These are the activations of a small neural network, seen along a few directions. Each row is one input.
In each table, some parts of the input vary, and every possible input appears once, in random order.
Descriptions start from the smaller parts, as in this example, which fits no table here: values(3) and (point or ring(11) or (line(4) and ring(8))).
Shared parts are said once, and a part with two or three values counts as separate values.

A family of inputs:
R1: [-32   8  -1  10   7 -19  18  -6  27 -15  40  39  -9  -5 -35  42   2 -11
  36]
R2: [ 27 -29 -32 -31   7  -6  -3  26   5 -22 -17 -48  53  25  18   7  -3   7
  23]
R3: [ 42 -27  -9 -19  22 -15 -41  28  19 -45 -20 -17  47  18  12  -2  10 -11
  -8]
R4: [  2  -9  -6 -61  -1  26  21  17  -4  52  13  10 -14  -2   4  48   0  20
   5]
R5: [ 10 -33  23 -30   8  33 -16 -24  -7   7  21  23 -37   3 -35   6 -41  -3
 -25]
R6: [ 12 -15  19  37  36  -5  11 -16   6 -25  19  53   6  -8  -4 -21   8 -10
  21]
R7: [ -8 -12  25 -60   5  -5  -6 -15  24  23  31   6 -30   8 -33  32 -24   6
  -1]
R8: [ 24 -31  51 -24  36  12 -19 -25  -3  19   4  27  -8   6  -5 -18  -7   0
 -17]
R9: [ 46   1   9  22  32 -15  15  20 -14 -22   6  37  16 -12  31   2  26 -17
  29]
R10: [-47  45  14  25 -50  -7   5   4 -21  -2 -14 -30  -1 -25 -15 -23  -7  17
 -51]
R11: [-16 -19 -15 -13  11  29 -26 -12   7 -46   2  -6  13  42 -44 -17 -23  -8
 -21]
R12: [ 14 -39  12   5  19  23 -32 -20  17 -35  -5  -2  49  23 -14 -30   6 -10
 -17]
R13: [-25  -6 -45 -38  -1  20   4  28   6  -3  -5 -19  44  48  -6  26  16  12
   1]
R14: [-43  53  -5  28 -69 -12 -16   8 -27   2 -26 -20   4 -34  14 -38 -13  14
 -11]
R15: [-19  -8 -10  35  27   7   6 -18   9 -31  33  53 -19  -5 -32   6 -18 -21
  14]
R16: [-17  16  28  42 -36 -18  44  -4  -5   8 -51   9 -22 -49  13 -39 -39  15
 -15]
R17: [-30   5 -21 -36  -9   9  -7 -20  17 -36  11 -15  14  38 -38  14  19  20
  -3]
R18: [-33  31  28  43 -63   2  14  -3 -26  10 -50   2  -1 -43  28 -34 -12   5
  10]
R19: [ 29  45 -11  50  -3 -18 -15   7   4  58 -16 -77 -51  38  42 -24  47 -28
 -15]
R20: [-16  -3 -33   1   5   8  40  17  13  13  26  34  10 -14  -3  39  17 -11
  41]
R21: [ 36 -30  -6 -45  12   1  -1  14 -27  42  -5  -2   1 -14  35  40  -6  19
  13]
R22: [-34  26  21  41 -28 -31  23 -13 -15  -2 -25  -8 -17 -19  -9 -19 -38  28
 -50]
R23: [ 21 -22 -19  13  23 -13  25  21  -7  -2   6  10  13 -24  20  34  19 -11
  55]
R24: [ 59 -15  16 -39  35   8 -23 -16  -2   0  10  19 -10 -12  51   3  10  22
 -10]
R25: [ -3  67 -32  44 -25 -17 -21   2   2  53  11 -79 -49  19   6 -35  53 -41
  -4]
Describe the family of inputs behind these rows.
> values(2) or ring(5) or (values(3) and ring(6))
Change only the values(3) part in R21. List by row number the other rows that result.
> R2, R23
Change only the values(3) part in R15. List by row number the other rows that result.
> R5, R11

A family of inputs:
R26: [-18  18  -2 -10 -33  13 -20 -31  -4  28  -7 -20 -23  14 -12   0  -8   6
 -18]
R27: [ 21  -8  -4  13   4  -8 -15   6  -6 -26 -23 -13  36   9   8 -22  13   7
   3]
R28: [  4   7  27   7 -17  -3   2 -17  -5  22 -21  20 -29 -30  19   2 -12  13
 -16]
R29: [-12 -21  23  12  -9  14   0  -8 -13   7 -28  13  -6 -20  13 -26 -35   2
 -14]
R30: [ 15 -53  -8 -84  35  21  -5  13  13 -23  28  29  39  22 -16  45  -9  24
  25]
R31: [ 19  18 -25  -1   1  13  -4  15   3  38 -10 -37  20  33  16   2  30  -3
   7]
R32: [ 57 -57  12 -41  66  36  -9 -15  26   1  48  48  -9  20 -12  27 -14  -7
  -1]
R33: [-15  17  -8   7   1 -22  22  13  -5  20  14   3 -28 -11 -22  23  -1  -1
  29]
R34: [ -8  16   7  14   7 -21  30  12   2   6   8  37 -15 -34  -6   7   9  -5
  20]
R35: [-22  32 -35   5 -25   8  10  -6   9   8  35 -13  -2  10 -34  16   9 -11
   3]
R36: [ 19 -12   9  19   0  -5 -17   2  -5 -15   0   1  19 -21  30 -31  13 -16
  18]
R37: [-11 -13  24   6 -20   9  -1 -10 -12 -28 -32  -1   5   0  -7 -29 -24  11
 -27]
R38: [ -9  10   0  -2 -14  -6   2 -13 -10  38  -4 -18 -48 -15  10   7 -16  19
 -22]
R39: [  7   1  -9   1  11   3 -14  14  22 -12 -10 -50  25  22  22  -8  19 -11
 -13]
R40: [-27  15 -12   3 -10 -11   2   7  16 -33  20  -8   7  20 -32   6   1 -14
 -10]
R41: [-24   0  10  24  12  -8  17   6 -20  -9   1  40  14 -18 -20  -8   1  -3
  24]
R42: [ 20   1 -14   8   2  -7  -1  19  -6  34   0 -28  -8   1  37  12  21  -1
  12]
R43: [-27   0  10  -7 -22  -6 -21 -18   9 -10  -9 -25 -13  21  -8 -15 -11   1
 -39]
R44: [-20  12  -7  16   2  -2  22   0  -8 -49  -6  20  17   1 -21  -3 -10   2
   6]
R45: [ 32  17   4  11  10 -19   0  12  -7   6  -3   4  -1 -24  35  -5  22 -13
  12]
Describe the family of inputs behind these rows.
> values(2) or (values(3) and ring(6))
Change only the values(3) part in R34. List by row number the other rows that result.
> R28, R45
List by row number the other inputs of the same sort as R30.
> R32

A family of inputs:
R46: [  0   6  19   4 -21 -10 -42 -24  -1  -8 -13 -17 -10  11  -5 -48  -1   0
 -29]
R47: [  4  23 -17  12   2 -13 -29  -3  -3 -20 -44 -54  29  17  13 -24  59 -20
 -18]
R48: [ 53 -77   8 -54  73   5   1  -7  26  13  43  59  -3  24  17  56   8 -11
  23]
R49: [-11 -37  -1 -83  28  41  -3 -13  26 -46  16  22  31  11 -38  32 -42  33
  -1]
R50: [ 24 -76  17 -27  67   8  35  17  39 -27  44  93  24   5 -10  42  -1   5
  48]
R51: [ -9 -58 -14 -62  -1  34  21  -1  38 -68  13  32  43  14 -44  40 -37   1
   1]
R52: [ -6   3   6  13 -13 -20 -40  -9   7 -11 -12 -45   3  31  13 -39  14  -9
 -18]
R53: [  0  23  20  23 -31 -20  24  -1 -23  43 -12 -15 -18 -22  43   1   7   3
 -14]
R54: [  3  13  30  28  -8  -5 -13 -15 -35   6 -37  14  -5 -28  15 -35 -23   8
 -36]
R55: [ 66 -64  14 -48  70  47  18 -12   6   3  52  87  -4  19   5  27   4  -5
  33]
R56: [ 25  19 -12  35  12 -30 -20  35 -16  -3 -45 -56  31   1  47 -32  19  -9
  -4]
R57: [-28  30  16  18 -22 -11  14 -22  -4  -9   7  -2 -20   5 -53  -6 -30  -8
  -6]
R58: [ 70 -61 -44 -36  97   0  -2  19  34   0  24  30  39  31  31  55  55 -13
  49]
R59: [-49   6  43  38 -26   2   1  -5 -10 -60  -5   4   2  -1 -15 -16  -4  -6
 -25]
R60: [-48  30   2  21 -29   9  20   8  -4 -29  12  14 -15  -6 -51 -24  -2   6
   1]
R61: [-34   2  28  16 -30  -2  -6 -24  12 -27  10   6   5  -2  -4 -43 -19   4
 -42]
R62: [  7   4  11  26  -5  -3 -24  -9 -25  26 -38  -5   0 -29  20 -48  -2   8
 -29]
R63: [ 28 -64 -36 -66   2  53 -15 -16  23 -18  12   6   8  41 -24  37 -15  17
 -16]
R64: [ -8  11  33  39 -36 -12  18   1 -23  46   4  -8 -24 -40  19  -8 -10  26
  -5]
R65: [-44  37  -1  30 -29   4  25   6  -4  35  18  14 -32 -36 -21   0 -13   3
   2]
R66: [-15  28  34  21 -35 -35  13   0 -32  15  -6  13 -19 -54  13 -17 -27  17
  15]
R67: [ 17  17  -3  37   3 -11 -38   5 -31  14 -37 -24  21 -22  26 -39  13   2
 -18]
R68: [-32  37   7   6 -29  -6  27   0   9  56   8   3 -38 -21  -8   0 -10  -6
  -8]
R69: [-19  31   5  -7 -20   1  -2  -4   9   7  12 -39 -42  20 -18  -7  -5  -7
 -16]
R70: [ 44 -51 -53 -62  13  42 -28  -1  29 -32   2 -15  26  41 -16  49  -4  15
  -5]
R71: [-31  -8  29  49 -15  -5  14  16 -24 -24 -31  19  11 -37   6 -44 -22   3
 -11]
R72: [ 45 -44 -75 -59  16  33 -25   5  30 -33  -7 -22  56  53  -6  49  22   1
   3]
R73: [ -4  39 -26   9  -9 -17   2 -14  -2  14 -12 -31 -13  37 -17  -7  23 -12
 -12]
R74: [ 14  43 -15   6  -5 -65  -1  25 -25  17 -34 -55  15 -21  53  -3  30 -17
  27]
R75: [ -2  11  33  26 -12  -3  14   0 -22  -5 -42  25   3 -35   8 -48 -24  11
 -29]
R76: [ 77 -56 -17 -42  82  34 -25   8  11   3  52  38  23  17  13  40  27 -16
  50]
R77: [-31  23   6  28 -22   0   6 -30 -15   8  21  -9 -41  31 -31   3 -19   0
 -19]
R78: [-30  30  37  21 -31 -42  28  14 -22  -9 -12  13  -1 -61  10 -11 -22   6
  22]
R79: [-13  20  40  13 -19  10 -26 -36 -19 -24 -16  -6 -13  -4 -16 -19  -5  -7
 -38]
R80: [ 44 -78  10 -32  73  22  28  -6  27 -11  39  91   4   1  -7  43  -3  11
  36]
R81: [-58  24 -12  47 -36   4  34  10   3   2  17  11 -30 -30  -7  -1 -23   4
  34]
R82: [-29  26 -21  23 -18 -22  -2  23   2  50   5 -47 -29   0  13  14  13 -23
  18]
R83: [-23  42  -5  15 -25  -5   0   9   7  47  17 -29 -42 -17   9  17 -13 -14
   1]
R84: [ -3 -40  -8 -80  21  45 -17 -10  10 -33  27  26  17  34 -24  38 -23  40
 -25]
R85: [-10  48 -55  20  -4 -21  12  27   6  48 -20 -46   2   2  14  -2  45 -25
  30]
R86: [ 14  32  -1  38 -25 -19  18  13 -24  44 -24 -27  -2  -8  44  -8  28   7
  14]
R87: [  2  51 -31  -5  -5 -20 -14  19  10   2  -9 -66   7  29 -15 -15  32 -24
  15]
Describe the family of inputs behind these rows.
> line(6) and (values(2) or ring(5))
List by row number the other rows that have the line(6) part in common with R58.
> R47, R56, R72, R74, R85, R87
Change only the line(6) part in R86. List by row number the other rows that result.
> R53, R64, R66, R74, R78
Change only the ring(5) part in R79. List by row number the other rows that result.
> R54, R64, R68, R77
